These are the activations of a small network on made-up records, seen along a few directions, one row for each record.
Each row is followed by the record's values for the fields ZETU, VENEL, FEGE, GUVIL, TUGIM, MOZET.
A field that a record lacks is written absent.
Other fields move the rows too, some of them a lot.
(in the rows, 500 means zero)
Strong random noise was added to every row along 3 fixed directions; ignore it. To show where, here is one row again and again, with new noise each time:
[462 439 604 476 503 578 560 417 613 521 469 432 409 640 418 512 829 535
 558 527 548 653 427 555]
[517 403 599 209 380 586 679 461 484 513 577 553 434 665 477 592 691 617
 600 549 497 363 614 581]
[513 449 704 401 404 642 686 349 597 533 682 553 567 512 508 576 858 759
 664 483 536 377 480 573]
[494 414 584 325 445 575 613 460 519 528 496 483 387 676 441 563 753 543
 571 552 519 512 544 571]
[518 429 668 294 375 622 703 390 551 515 668 575 535 568 505 585 771 729
 646 506 515 332 547 578]

[439 506 451 737 612 483 382 510 563 516 313 447 400 530 434 433 600 338
 419 530 506 754 337 520] | <ZETU:absent VENEL:absent FEGE:mutor GUVIL:sagu TUGIM:linam MOZET:lis>
[568 449 564 291 452 512 607 446 462 442 634 623 634 530 539 544 437 629
 540 475 470 317 621 501] | <ZETU:absent VENEL:absent FEGE:vig GUVIL:sagu TUGIM:absent MOZET:zifi>
[416 468 405 393 580 436 434 473 638 294 464 488 666 625 380 390 180 452
 463 334 514 597 534 353] | <ZETU:absent VENEL:absent FEGE:vig GUVIL:sagu TUGIM:absent MOZET:zifi>
[498 443 400 466 572 475 470 556 385 582 280 379 225 680 380 576 592 246
 478 527 510 641 604 460] | <ZETU:absent VENEL:absent FEGE:mutor GUVIL:absent TUGIM:absent MOZET:sipo>
[480 393 501 259 392 411 641 455 658 275 515 624 633 653 473 416 348 580
 477 527 470 486 446 539] | <ZETU:absent VENEL:absent FEGE:mutor GUVIL:sagu TUGIM:linam MOZET:lis>
[614 505 516 351 511 565 470 528 324 570 538 417 647 482 581 717 511 497
 586 477 595 263 847 397] | <ZETU:gebik VENEL:zava FEGE:absent GUVIL:absent TUGIM:absent MOZET:zifi>
[453 500 536 549 524 457 446 491 677 439 556 503 677 462 474 431 391 553
 466 426 579 580 492 405] | <ZETU:gebik VENEL:absent FEGE:vig GUVIL:sagu TUGIM:nila MOZET:lis>
[521 601 547 620 510 556 548 399 479 558 576 588 592 289 549 544 640 614
 650 421 431 347 471 596] | <ZETU:absent VENEL:absent FEGE:mutor GUVIL:puvet TUGIM:linam MOZET:lis>
[562 547 503 543 489 544 535 540 383 608 465 488 360 488 549 550 591 459
 505 529 463 406 565 518] | <ZETU:gebik VENEL:absent FEGE:vig GUVIL:absent TUGIM:absent MOZET:sipo>
[464 495 538 372 438 478 584 408 716 318 670 609 710 478 522 389 338 622
 503 420 539 511 395 521] | <ZETU:absent VENEL:absent FEGE:mutor GUVIL:puvet TUGIM:absent MOZET:zifi>
[476 554 488 635 512 527 495 492 510 522 512 503 469 431 500 461 486 455
 457 482 465 532 422 484] | <ZETU:absent VENEL:absent FEGE:vig GUVIL:absent TUGIM:absent MOZET:sipo>
[482 570 381 529 620 482 516 620 361 527 382 451 433 548 513 561 410 430
 522 503 503 530 613 495] | <ZETU:gebik VENEL:beli FEGE:absent GUVIL:absent TUGIM:absent MOZET:vuri>
[553 494 463 422 565 484 434 546 470 477 407 440 533 610 457 529 388 396
 483 457 519 532 631 438] | <ZETU:gebik VENEL:absent FEGE:vig GUVIL:sagu TUGIM:absent MOZET:zifi>
[463 564 506 641 486 554 471 475 537 389 669 561 667 332 561 500 308 595
 478 426 494 412 443 394] | <ZETU:absent VENEL:zava FEGE:absent GUVIL:absent TUGIM:absent MOZET:sipo>
[467 575 512 508 500 525 556 402 515 518 433 552 547 451 533 521 630 495
 633 502 407 494 472 613] | <ZETU:absent VENEL:absent FEGE:mutor GUVIL:puvet TUGIM:linam MOZET:lis>
[554 545 576 545 540 543 484 440 534 493 587 512 700 430 523 532 502 590
 559 380 533 420 552 437] | <ZETU:gebik VENEL:absent FEGE:vig GUVIL:sagu TUGIM:absent MOZET:zifi>
[592 479 467 332 527 482 556 511 349 558 365 480 419 534 468 620 583 426
 614 537 457 419 652 606] | <ZETU:absent VENEL:absent FEGE:mutor GUVIL:puvet TUGIM:linam MOZET:lis>
[418 496 457 240 390 437 602 545 520 335 605 628 544 609 482 427 142 504
 445 528 419 406 531 519] | <ZETU:absent VENEL:beli FEGE:absent GUVIL:absent TUGIM:absent MOZET:sipo>
[460 452 418 454 484 458 493 552 488 420 411 575 436 597 472 428 360 416
 404 557 457 535 471 539] | <ZETU:absent VENEL:absent FEGE:mutor GUVIL:sagu TUGIM:linam MOZET:lis>
[456 388 429 563 477 478 369 655 515 473 385 363 337 633 409 396 428 343
 302 564 555 819 408 418] | <ZETU:absent VENEL:beli FEGE:absent GUVIL:absent TUGIM:absent MOZET:lis>
[423 425 370 363 497 398 471 570 524 324 327 563 396 714 437 339 261 350
 346 595 469 651 458 527] | <ZETU:absent VENEL:absent FEGE:mutor GUVIL:sagu TUGIM:linam MOZET:lis>
[580 468 601 394 489 568 594 412 435 570 524 526 608 530 562 639 677 560
 613 515 489 395 615 511] | <ZETU:absent VENEL:absent FEGE:vig GUVIL:sagu TUGIM:absent MOZET:zifi>
[476 468 394 239 469 507 523 582 272 526 493 580 354 554 551 571 324 368
 532 487 494 276 695 521] | <ZETU:absent VENEL:absent FEGE:mutor GUVIL:puvet TUGIM:absent MOZET:zifi>
[477 395 484 345 317 481 487 592 601 375 670 561 569 552 499 377 229 627
 319 536 558 540 436 349] | <ZETU:gebik VENEL:beli FEGE:absent GUVIL:absent TUGIM:absent MOZET:lis>
[531 476 514 424 463 484 541 500 443 507 503 520 403 568 474 507 488 449
 489 569 506 511 535 505] | <ZETU:absent VENEL:absent FEGE:mutor GUVIL:absent TUGIM:absent MOZET:sipo>
[479 533 520 532 438 550 552 495 487 531 616 531 540 447 480 488 551 587
 491 518 482 396 462 532] | <ZETU:absent VENEL:beli FEGE:absent GUVIL:absent TUGIM:absent MOZET:zifi>
[545 434 561 251 321 465 673 417 598 348 697 629 621 558 488 466 324 672
 519 530 526 367 529 472] | <ZETU:absent VENEL:absent FEGE:mutor GUVIL:absent TUGIM:absent MOZET:sipo>
[501 365 437 346 586 335 465 601 524 454 264 357 437 735 376 510 443 280
 425 535 562 728 632 453] | <ZETU:absent VENEL:absent FEGE:vig GUVIL:sagu TUGIM:nila MOZET:lis>
[459 415 571 350 498 419 581 445 729 352 566 517 761 520 475 424 350 611
 488 457 537 543 496 463] | <ZETU:absent VENEL:absent FEGE:vig GUVIL:sagu TUGIM:nila MOZET:lis>
[600 439 470 321 496 505 542 530 291 546 518 552 480 563 516 620 422 480
 520 526 458 304 725 495] | <ZETU:absent VENEL:absent FEGE:vig GUVIL:sagu TUGIM:absent MOZET:zifi>
[496 437 561 540 378 529 455 530 618 465 700 522 593 426 522 402 442 686
 369 505 601 569 355 340] | <ZETU:gebik VENEL:beli FEGE:absent GUVIL:absent TUGIM:absent MOZET:lis>
[510 406 622 570 423 551 505 499 639 472 608 454 560 485 487 441 648 635
 443 492 586 672 351 449] | <ZETU:absent VENEL:beli FEGE:absent GUVIL:absent TUGIM:absent MOZET:lis>
[536 531 581 377 320 552 646 430 404 481 810 707 633 340 602 504 309 722
 577 506 485 112 580 476] | <ZETU:absent VENEL:absent FEGE:mutor GUVIL:absent TUGIM:absent MOZET:sipo>
[546 491 547 326 404 527 647 444 525 468 682 634 624 458 590 547 480 635
 578 453 493 309 552 572] | <ZETU:absent VENEL:absent FEGE:mutor GUVIL:puvet TUGIM:absent MOZET:zifi>
[521 442 498 535 357 547 436 603 432 564 676 524 480 400 549 472 393 617
 356 549 574 437 461 336] | <ZETU:gebik VENEL:beli FEGE:absent GUVIL:absent TUGIM:absent MOZET:lis>
[436 368 514 416 373 400 454 510 861 243 595 448 675 631 412 263 267 624
 291 508 632 837 237 292] | <ZETU:gebik VENEL:beli FEGE:absent GUVIL:absent TUGIM:absent MOZET:lis>
[392 548 456 583 526 476 442 524 690 281 475 461 565 522 469 386 311 472
 370 482 532 696 364 408] | <ZETU:gebik VENEL:zava FEGE:absent GUVIL:absent TUGIM:absent MOZET:sipo>
[531 525 531 493 461 530 581 481 516 515 516 520 473 516 521 515 569 519
 513 501 470 471 504 514] | <ZETU:gebik VENEL:absent FEGE:mutor GUVIL:absent TUGIM:absent MOZET:sipo>
[514 505 542 177 295 515 736 462 593 325 744 719 687 509 584 444 214 735
 520 462 406 183 571 514] | <ZETU:gebik VENEL:absent FEGE:vig GUVIL:absent TUGIM:absent MOZET:sipo>
[467 487 467 287 404 454 544 550 572 364 521 650 554 607 505 437 234 513
 477 513 430 381 525 525] | <ZETU:gebik VENEL:absent FEGE:mutor GUVIL:sagu TUGIM:linam MOZET:lis>
[569 453 426 333 531 456 539 652 271 627 256 365 214 725 472 648 593 267
 460 662 467 545 650 545] | <ZETU:gebik VENEL:beli FEGE:absent GUVIL:absent TUGIM:absent MOZET:sipo>
[481 520 527 743 498 554 394 490 603 544 585 420 554 384 470 419 603 574
 386 497 608 651 327 366] | <ZETU:gebik VENEL:beli FEGE:absent GUVIL:absent TUGIM:absent MOZET:zifi>
[474 474 517 650 606 464 420 522 538 556 410 412 497 480 452 493 585 418
 452 475 573 663 512 458] | <ZETU:absent VENEL:absent FEGE:vig GUVIL:sagu TUGIM:nila MOZET:lis>

Here are new rows. What are their fields?
[485 387 607 372 276 644 608 474 629 444 811 612 682 398 583 452 398 821
 462 525 528 370 412 418] | <ZETU:absent VENEL:beli FEGE:absent GUVIL:absent TUGIM:absent MOZET:lis>
[608 565 450 557 510 548 458 552 171 677 403 493 340 384 518 626 599 418
 582 546 533 322 697 556] | <ZETU:absent VENEL:absent FEGE:mutor GUVIL:puvet TUGIM:linam MOZET:lis>
[452 393 501 534 495 454 401 604 586 407 474 384 502 564 435 356 402 446
 359 496 555 769 344 407] | <ZETU:absent VENEL:beli FEGE:absent GUVIL:absent TUGIM:absent MOZET:lis>
[466 441 492 530 391 511 441 608 453 470 671 508 596 376 540 410 257 582
 390 471 523 431 421 357] | <ZETU:absent VENEL:beli FEGE:absent GUVIL:absent TUGIM:absent MOZET:lis>
[468 555 455 757 596 503 431 453 612 534 410 410 443 479 524 433 647 411
 494 469 522 723 334 528] | <ZETU:gebik VENEL:absent FEGE:mutor GUVIL:puvet TUGIM:absent MOZET:zifi>
[567 352 548 539 441 565 486 570 507 574 520 378 397 516 451 530 642 539
 421 564 588 634 455 443] | <ZETU:absent VENEL:beli FEGE:absent GUVIL:absent TUGIM:absent MOZET:lis>
[483 468 667 799 482 591 465 444 661 506 630 422 597 347 504 399 732 658
 481 441 595 686 259 461] | <ZETU:absent VENEL:beli FEGE:absent GUVIL:absent TUGIM:absent MOZET:lis>
[469 395 470 398 464 431 569 460 680 315 466 546 583 611 429 403 365 533
 450 519 489 575 388 518] | <ZETU:absent VENEL:absent FEGE:mutor GUVIL:sagu TUGIM:linam MOZET:lis>
[387 528 356 381 512 393 456 514 636 269 353 546 510 625 400 311 192 361
 412 483 433 702 431 552] | <ZETU:absent VENEL:absent FEGE:mutor GUVIL:puvet TUGIM:linam MOZET:lis>
[501 552 433 501 572 458 428 521 397 499 317 469 404 520 447 479 504 349
 518 507 512 593 550 557] | <ZETU:absent VENEL:absent FEGE:mutor GUVIL:puvet TUGIM:linam MOZET:lis>
[507 468 471 561 493 507 505 511 478 498 442 556 436 520 487 483 543 475
 459 552 492 514 465 552] | <ZETU:absent VENEL:absent FEGE:mutor GUVIL:sagu TUGIM:linam MOZET:lis>
[469 526 545 591 488 514 539 428 641 452 553 519 539 468 476 431 527 527
 459 480 492 609 359 494] | <ZETU:absent VENEL:absent FEGE:mutor GUVIL:absent TUGIM:absent MOZET:sipo>
[501 460 565 582 543 498 510 481 508 538 501 482 553 450 508 510 599 535
 508 474 553 514 541 497] | <ZETU:absent VENEL:absent FEGE:vig GUVIL:sagu TUGIM:nila MOZET:lis>
[526 558 557 465 490 517 591 402 534 497 526 597 569 430 518 539 658 595
 638 453 432 424 504 622] | <ZETU:absent VENEL:absent FEGE:mutor GUVIL:puvet TUGIM:linam MOZET:lis>
[549 461 594 426 451 520 593 378 554 410 675 611 685 482 538 482 472 702
 549 469 502 384 509 488] | <ZETU:absent VENEL:absent FEGE:vig GUVIL:sagu TUGIM:absent MOZET:zifi>
[660 402 555 132 416 482 681 509 289 575 568 548 492 565 566 727 611 528
 670 504 545 201 756 562] | <ZETU:absent VENEL:absent FEGE:mutor GUVIL:puvet TUGIM:absent MOZET:zifi>
[418 499 491 389 401 486 564 507 586 357 609 571 567 565 463 384 318 545
 449 517 436 453 457 544] | <ZETU:absent VENEL:beli FEGE:absent GUVIL:absent TUGIM:absent MOZET:zifi>
[434 482 359 409 516 416 462 556 563 394 397 489 425 639 457 405 281 306
 390 506 487 677 464 523] | <ZETU:absent VENEL:absent FEGE:mutor GUVIL:puvet TUGIM:absent MOZET:zifi>
[587 371 477 185 441 432 631 543 484 484 348 456 302 811 400 597 584 355
 468 615 489 614 640 541] | <ZETU:absent VENEL:absent FEGE:mutor GUVIL:absent TUGIM:absent MOZET:sipo>
[488 446 634 840 524 572 420 465 677 516 522 342 522 425 455 403 788 569
 456 467 620 832 246 460] | <ZETU:absent VENEL:beli FEGE:absent GUVIL:absent TUGIM:absent MOZET:lis>
[498 432 613 636 540 473 544 383 667 442 555 441 682 416 485 440 602 654
 538 437 612 564 435 460] | <ZETU:absent VENEL:absent FEGE:vig GUVIL:sagu TUGIM:nila MOZET:lis>
